Each row has a name. Each question is about the rows just above it.

[128 128 129 168 178 175 183 173 174 175 175 174 173 174 175 175 173 174
 189 176 174]  G
[127 129 128 128 132 128 137 128 128 128 127 163 174 128 171 175 174 175
 169 174 175]  X
[128 128 166 175 172 175 171 174 175 173 174 174 175 174 172 173 175 172
 159 175 175]  W
[128 128 129 129 134 128 134 127 127 127 129 128 127 128 127 127 128 126
 136 137 175]  E
[188 128 129 129 134 128 134 127 127 127 129 128 174 174 175 176 174 175
 177 175 176]  D
[128 128 129 127 126 128 133 128 129 126 128 127 128 130 174 175 179 169
 156 176 174]  C
[128 128 129 129 134 128 134 127 127 127 129 128 129 129 130 128 124 129
 150 175 174]  J
[128 128 130 129 125 128 129 128 126 128 128 129 129 128 125 129 134 176
 194 175 174]  V
What comes right after [189] in the named rows?  [176]
What comes right after [194] in the named rows?  [175]
The row with [128 128 129 129 134 128 134 127 127 127 129 128 127 128 127 127 128 126
 136 137 175] is  E
Where do [188 128 129 129 134 128 134 127 127 127 129 128 174 174 175 176 174 175
 177 175 176] appear?  D
Where do [128 128 129 168 178 175 183 173 174 175 175 174 173 174 175 175 173 174
 189 176 174] appear?  G
Which row holds [128 128 129 127 126 128 133 128 129 126 128 127 128 130 174 175 179 169
 156 176 174]?  C

[121  84 155 146 122 135]  M
[136 181  89 111 162 137]  H
[157 152 146 106 145 148]  R
[136 181  89 121 162 122]  F
The entry that follows [145]:  [148]
The entry that follows [111]:  [162]
[157 152 146 106 145 148] is in which row?  R
The entry that follows [106]:  [145]
Which row holds [121  84 155 146 122 135]?  M

[122 143 127 129 142 119 137  76 165 131 135 144 116 146 163 133 139 135
 142 156 177 101 163 110 121  86 158 134 132 111 115 120 108 130 107  86
 106 109 185 111 137 150 121  92 116 147  78  80  81 137 156 132 133 121
 142 114 157 120 137 108] = A
[121  89 142 158 119 116 121 118 139 136 152 155 124 125 124 130 102 130
 166 139 125 111 121 138 160 141 136 113 120 134 136  97 141 139 107 134
 146 139 129 101 140  90 106 151 123 142 126 122 160 144 129 127  67 105
 108 102  85 132  94 137] = U
[148 119 130 106 142 130 167 129  98 122 100 113 123 119 117 109 115 128
  99 164 108 115 107 131 111 152 111  87 145 158 182 180 116 165 163 166
 125 149  93 104 142 118 107 111 150  81 118 131 134 158  99 118 111 135
  81 141  98 126 144 148] = N
[122 143 127 129 142 119 137  76 165 131 135 144 116 146 163 133 139 135
 142 156 177 101 163 110 121  86 158 134 132 111 115 120 108 130 107  86
 106 109 166 111 137 150 121  92 116 147  78  80  81 150 125 154 119 148
 155 149 140 141 107 117] = Z
[122 137 112 120 133  98 142 138 131 144 126 120 145 120 160 109 139 125
 117 135 155 123 114 143 121 120 117 132 133 131 121 127 143 114 140 128
 130 103 115 129 130 129 141 155 163 110 131 139 141 124 143 132 142 152
 126 119 116 160 114 108] = T
Whose row is [122 143 127 129 142 119 137  76 165 131 135 144 116 146 163 133 139 135
 142 156 177 101 163 110 121  86 158 134 132 111 115 120 108 130 107  86
 106 109 166 111 137 150 121  92 116 147  78  80  81 150 125 154 119 148
 155 149 140 141 107 117]?  Z
Right after [89] comes  [142]
Whose row is [122 137 112 120 133  98 142 138 131 144 126 120 145 120 160 109 139 125
 117 135 155 123 114 143 121 120 117 132 133 131 121 127 143 114 140 128
 130 103 115 129 130 129 141 155 163 110 131 139 141 124 143 132 142 152
 126 119 116 160 114 108]?  T
Whose row is [148 119 130 106 142 130 167 129  98 122 100 113 123 119 117 109 115 128
  99 164 108 115 107 131 111 152 111  87 145 158 182 180 116 165 163 166
 125 149  93 104 142 118 107 111 150  81 118 131 134 158  99 118 111 135
  81 141  98 126 144 148]?  N

[124 114 143 159  94 134 128  98 114 136 125 119 116 107 108 146 109 131
 145 139 134] = B
[135 140 137 139 121 139 128 109  88 120 129 128 121 139  97 124 116 152
 167 150 150] = L
[112 114 115 116 132 124 180 118 149 116 110 110 132 157 150 121 132 127
 148 143 101] = Q
[131 122 113 106 110 113 168 113 149 124 143 141 150 129 156 110 117  98
 141 119 128] = S
Right after [127] comes  [148]
Right after [108] comes  [146]

[112  67 118 125] : turos
[150 182 119 106] : zugan
[130 155  81 144] : lutov
[111  75 152 136] : Muv
[151 155  81 111] : toset
[140 117  76  96] : kat
[127  80 133 118] : tugep
[151  78  94 117] : Mesed
The entry that follows [112]:  [67]
What comes right after [150] in the named rows?  [182]
Right after [76] comes  [96]
Which row holds [130 155  81 144]?  lutov
Right after [75] comes  [152]

[ 84 136 150 147]  gazi
[147 158 163 115]  neke
[159  73 123 169]  viz
[ 92 173 145 145]  Pizum
[147 148  87 161]  geger
[101 133 142  92]  telo
[148 121 130 115]  nudon
[102 121 138 115]  kugon
The entry that follows [101]:  [133]
What comes right after [159] in the named rows?  [73]
Right after [173] comes  [145]
What comes right after [102] in the named rows?  [121]

[109 125 121 124 114 130 129 125 132 131 128 128 133 116 121 128 125 129
 134 133 125 132 131 129 127 131 125 128 126 125 138 129 123 121 132 143
 125 123 129]  Nepa
[ 86 136 115 106  97 133 123 134 129 134 129 128 144 121 110 132 122 138
 134 132 123 145 135 130 128 137 126 142 121 124 146 136 114 115 141 151
 120 116 126]  kozo
[134 127 134 131 124 131 125 129 119 126 126 130 127 132 126 127 132 122
 128 123 133 130 118 132 141 130 127 123 131 135 137 135 125 138 132 132
 133 129 133]  Lor
[113 124 121 134 121 118 126 137 132 146 133 120 125 136 119 123 135 129
 130 153 146 144 135 117 119 128 140 136 120 124 140 132 123 128 123 126
 146 122 134]  Ditor
[148 144 131 155 142 126 139 128 136 126 126 128 114 108 142 122 129 115
 136 133 128 111 124 127 124 122 123 106 135 127 124 119 140 131 117 128
 133 135 135]  valu
[128 124 128 128 120 128 142 124 123 118 127 126 125 113 132 139 135 127
 135 107 125 120 133 139 131 124 126 128 129 136 134 129 128 126 134 130
 122 126 124]  megav
[128 126 126 133 122 137 133 128 128 128 131 128 125 125 134 127 121 121
 127 131 124 133 132 127 129 129 130 132 127 124 130 134 125 135 125 124
 133 129 130]  Lafe
[112 124 121 135 121 117 125 138 133 149 134 120 125 139 118 122 135 130
 129 157 148 146 135 115 118 129 141 136 119 123 141 132 123 128 115 125
 149 121 134]  Suf
[104 125 117 138 121 111 116 146 138 164 138 116 125 152 112 113 136 130
 126 184 159 160 137 102 111 131 150 141 114 116 144 134 120 130 115 123
 162 119 139]  binor
[120 124 125 131 120 123 133 131 128 133 130 123 125 125 125 131 135 128
 133 131 136 133 134 127 124 126 133 132 125 129 136 130 126 127 128 127
 135 123 129]  buvil
Which row holds [ 86 136 115 106  97 133 123 134 129 134 129 128 144 121 110 132 122 138
 134 132 123 145 135 130 128 137 126 142 121 124 146 136 114 115 141 151
 120 116 126]?  kozo
Whose row is [134 127 134 131 124 131 125 129 119 126 126 130 127 132 126 127 132 122
 128 123 133 130 118 132 141 130 127 123 131 135 137 135 125 138 132 132
 133 129 133]?  Lor
Whose row is [104 125 117 138 121 111 116 146 138 164 138 116 125 152 112 113 136 130
 126 184 159 160 137 102 111 131 150 141 114 116 144 134 120 130 115 123
 162 119 139]?  binor
[128 126 126 133 122 137 133 128 128 128 131 128 125 125 134 127 121 121
 127 131 124 133 132 127 129 129 130 132 127 124 130 134 125 135 125 124
 133 129 130] is in which row?  Lafe

[ 79  89 140 146 152  87 101 133 158  98 105 150 135 122] : gepes
[128 148 146 129 151 154 120 140 103  96 166 114 116  93] : gugut
[145 102 136 133 117 145 142 130 109 134 118 125 162 138] : sugug
[129 140 132 116 122 137 129 119 118 132 140 120 124 122] : lopob
[145  79 111 108 112 124 120 113 137 142 173 130 163  78] : deme
[165 121 110 148 126 132 126 143 120 133 128 129 137 122] : Kufu
[130 123 121 141 121 125 152 132 132 132 127 118 120 130] : merat
[134 129 145 142 126 123 148 141 151 125 156 135 127 119] : bilo
[119 154 115 133 126 120 119 148 140 142 159 119  87  91] : Pali
[138 126 164 137 134 111 148 125 159 109 150 149 132 111] : kav
[106 127 139 143 170 179 158 160  87 172 150 131 159 130] : Lugal
The entry that follows [160]:  [87]
What comes right after [164] in the named rows?  [137]
What comes right after [103] in the named rows?  [96]

